A small network was shown many inputs. Here are its activations along a few directions, one row for each input.
In each table, some parts of the input vary, and every possible input appears once, in random order.
A made-up example of a description, with smaller parts first: ring(8) and (point or ring(9) or (values(3) and line(6))).
Shared parts are said once, and a part with two or three values counts as separate values.
In the rows, 128 means zero.

Other details of the inputs shift rows strongly along three fixed directions, in all tables alike. That doesn't count.

Rows:
R1: [137 208 146  93 170 171 152 151 131 137  88 141]
R2: [190 219 145  59 121 130 105 155 200 121 103 159]
R3: [121 224 141 122 163 158 111 190 141 143  90 155]
R4: [ 63 178 179  77 180 140  86  97 171 189  41 117]
R5: [175 114 121 163 112 145 205 151  39  72 178 136]
R6: [146 100 151 104 114 127  78  96 125 137 126 104]
R7: [179 224 170  39 103 143 101 147 145 143 113 129]
R8: [134 213 142 132 147 189 187 209 160  95 171 176]
R9: [115  98 120 155 142 138 167 117  75 112 119 114]
R10: [150 204 131 108 170 222 183 206 108 110 142 152]
R11: [156 117 143  92  91  67  57  70 203 146  85 103]
R12: [120 167 138  65 129 135  81 129 215 146  71 130]
R13: [ 67 142 136  86 159 149 117 144 191 191  96 148]
R14: [168 142  76 156 134 121 178 165  99  71 162 151]
R15: [108  94 106 141  93 105  87  75 167 145 106 107]
R16: [167 124  89 112  88 115 109 120 138 105 122 135]
R17: [ 58  25 118 218 161 114 189 114  91 117 158 153]
R18: [133 118 105 152 103 106 107 153  89 135 137 107]
R19: [ 49  25 113 145 126  98 103  75 148 164 101 115]
R20: [ 54  33 136 150 157 122  90  72 113 167 107  82]
R21: [128  83  91 127 101 104 110 100 132 118 116 134]
R22: [145 116 103 121  77  96  81  88 169 115 113 102]
R23: [135 179 164  78 124 136  94 136 218 138  93 138]
R24: [ 78  73 174 117 132  92  54  48 137 163  85  92]
R25: [137 124 110 121 116  93  97 102 171 127 102 109]
R26: [142 109 118 143  94  98 136 123 143 124 168 118]
R27: [165  92 137 136 117 129 129  99  99 115 127 116]
R28: [147 192 115 125 178 198 181 209  81 112 181 148]
R29: [191 149  85 106  47 116  89 112 156 110 138 112]
R30: [ 91 155 199  77 185 152  86  97 200 204  46 127]
R31: [ 91  90  91 190 156 127 202 167  99 110 185 126]
R32: [195 251 160  63 136 152 101 156 132 111 122 154]
R33: [210 134 110  96  65 104 114 139 143  82 153 132]
R34: [143  78 125  96  72  86  76  81 162 139 112 127]
R35: [205 159 133  91  79 123  95 126  91  87 157 118]
R36: [ 82 144 192  88 166 153 135 127 158 192  89 121]
R37: [ 54  21 113 202 160 105 195 124  86 142 177 150]
R38: [206 141 126 106  62 109 123 115  68  78 154 114]
R39: [141 235 111 135 164 177 181 201 153  95 151 172]
R40: [ 72 192 143 153 216 205 189 196  83 107 148 163]
R41: [ 63  15 123 180 144  69 129  62 123 154 115 135]
R42: [ 87  54 123 160 123  94 119  64  73 127 106  88]
R43: [ 86 104 115 182 156 152 199 148  37  96 161 125]
R44: [160 121 113 198 103 130 169 187  41  73 187 145]
R45: [ 69 156 195 101 167 151 118 112 148 161  79 134]
R46: [203 155  88 107  72 111 108 135 147  76 135 118]
R47: [162  89 137 130 110 133 130 109  98 120 139 110]
R48: [154 104 119 121  65  87  92  85 164 156 141 107]
R49: [153 131  85 158 113 139 175 174 108  70 178 132]
R50: [213 158  76 102  81 103 109 126 131  93 129 140]
R51: [223 150 126  98  90 131  93 119 102  87 146 124]
R52: [165  94 134 125 118 124 138 117  96 138 150 107]
R53: [206 125  69 107  70  92 129 146 117  89 167 113]
R54: [ 58  27 124 215 168 109 191 121 100 108 157 142]
R55: [114 223 136  94 149 163 107 142 214 166  88 153]
R56: [ 73 139 165  99 160 150 117 129 196 166  88 171]
R57: [112  96 121 178 122  99 135  89 140 138 136 134]
R58: [ 92  87  97 198 167 135 194 153  15 101 202 119]
R59: [146 119 120  92  90  95  92  92  99 142 115  83]
R60: [131 187 160  87 117 138  94 128 217 138 101 140]
R61: [118  78 118 135 142 132 137 112  97 156 130  93]
R62: [176 148 131 145  96  89  92 132 103 115 117 131]
R63: [ 61 149 189  77 162 131  94 130 244 207  82 123]
R64: [177  92 126 132 114  91  88  74  93 116 132 107]
R65: [187 221 147  68 104 158 122 185 196 105 134 151]
R66: [ 84 199 171 153 214 181 213 180  83 119 138 177]
R67: [149  95 113 129 102 101 137 129 130 133 158 136]
R68: [ 76  70 172 105 131  85  60  60 135 189 107  81]
R69: [221 144 122  90  88 122 100 132  96 111 168 113]
R70: [120  86 116 169 140 103 157 115 116 120 142 155]
R71: [102  75  95 141 123 106 136 120 127 148 140 121]
R72: [108 150 144 107 178 148  92 114 142 160  91 121]
R73: [200 142  83  92  69 111 110 144 140  82 142 120]
R74: [ 36 133 153 160 234 200 165 160 114 149 119 145]
R75: [ 29 124 165 155 204 182 186 174 163 160 129 179]
R76: [176  94 133 128  97  82 121  69  90 117 110 104]
R77: [211 134  97 104  67 124 133 120  73  83 137  99]
R78: [ 72 189 166 172 197 188 196 239 101 145 161 177]
R79: [149 140  82 165 104 141 171 166 110  71 184 134]
R80: [ 58 110 154 138 208 157 135 109 142 183  75 121]
R81: [ 76 179 183 140 169 165 120 177 151 155  92 160]
R82: [ 83 179 160 134 159 174 147 148 192 154 118 168]
R83: [ 88  84 126 148 151  92  92  69  90 140 108  94]
R84: [ 42  51 130 216 148 130 177 110 122 144 162 136]
R85: [122  62 132 114 101  67  96  91 165 157 125 102]
R86: [ 58 134 151 145 156 152 103 160 140 167  90 123]
R87: [182 216  98  93  93 157 134 173 164 128 155 141]
R88: [155 150  93 187 118 140 153 187  54  75 156 144]
R89: [158  85 133 151 105 112 154  96  71  99 133 115]
R90: [112  85 107 188 171 163 194 141  56 101 151 129]
R91: [ 90 149 147 110 170 166 165 150 119 165 112 119]
R92: [ 85  81 150 138 121  72  79  53 195 166  89 104]
R93: [211 134  63 118  76  94 123 122 105  81 142 147]
R94: [ 77  68 130 137 132 109  87  80  96 143 118  85]
R95: [198 156  81 106  60 104 112 136 144 101 162 107]
R96: [126  81  94 127  97 109 110 110 137 126 126 120]
Each input here is: values(2) and line(4) and (point or ring(5) or line(6)).
The inputs of R34 and R56 match in every part but the line(4) part. If R86 is changed in the same way as R34 into R56, which row does it become? -> R88
Which other rows does R17 become when the line(6) part takes its other values? List them by row number. -> R23, R54, R56, R60, R82
List by row number the other rows that have the line(4) part and the values(2) part in common with R92. -> R2, R11, R30, R32, R41, R57, R62, R64, R66, R70, R76
Which other rows does R1 become when the line(4) part takes its other values? List them by row number. -> R9, R77, R91
List by row number the other rows that have the line(4) part and the values(2) part in common with R55. -> R1, R3, R4, R14, R25, R39, R50, R72, R80, R83, R93
Which other rows does R68 become when the values(2) part takes its other values? List them by row number. -> R58

Rows:
R97: [173 161 112  64  82 136  82 118 149 123 112  95]
R98: [ 94  91 124 128 120 116  95 124 130 157 108 105]
R99: [212 187 143 100 114 166 145 157 108  81 155 157]
R100: [143 179 150 141 171 162 203 175  93 115 161 160]
R101: [116 194 137  86 153 171  95 145 196 141  72 146]
R102: [109 169 173  84 150 161  71 112 163 159  68 121]
R103: [ 77 173 129 134 185 176 164 157 153 123 107 151]
R104: [ 56 123 171 139 172 138 113 128 129 166  83 133]
R105: [108 128 123 121 122 111  91 122 160 142  86 133]
R106: [ 95  68 106 211 150 118 205 147  83  99 172 168]
R107: [216 173  73 111  78 132 139 158  81  89 168 115]
R108: [ 67  98 105 182 177 145 176 168  79 136 167 133]
R109: [173 179 116 138 133 141 157 154  70 101 146 132]
R110: [123  46 132 119  85  82  88  87 136 156 122 101]
R111: [176 106  97  96  71 116  67  99 126 117 117  86]
R112: [ 77  37 113 192 156 132 207 121  73 115 182 118]
R113: [125  53 114 154 105  56  78  64  83 137 122  85]
R114: [189 155 117  98 103 133 119 132 161  98 122 147]
R115: [102  68 133 113 118  91  95  95 153 174 128 106]
R116: [160 209  93 134 149 159 175 185 116  99 141 157]
R117: [ 45  76 136 203 124 104 114 106 134 137 136 100]
R118: [141 124 132  93 112 122 121 117 150 159 129 110]
R119: [100 160 195  77 154 153 109 104 179 163  83 131]
R120: [ 51  76 109 181 166  97 127 109 127 154 115 125]
R121: [130 189 131 124 170 154 171 190 158 124 146 181]
R122: [129 118 147  83 117 143  97 115 172 156 112 116]
R123: [119 147 129 120 148 130 148 124 164 148 116 150]
R124: [214  78  68 155  57  81 155  91  83  48 176 120]
R125: [ 95 155 151 136 170 165 155 138 102 121 119 132]
R126: [ 96 116 177 136 153 129 139 132 126 147 117 147]
R127: [194 128 115 155  43  92 118 125 127  76 185 116]
R128: [188 132 146  89  90  84  78  95 132 133 125 117]
What do these inputs look like to the network? -> values(2) and (point or (values(3) and ring(5)))
The inputs of R109 and R100 match in every part but the values(2) part. If R120 is changed in the same way as R109 into R100, which row does it become? -> R121
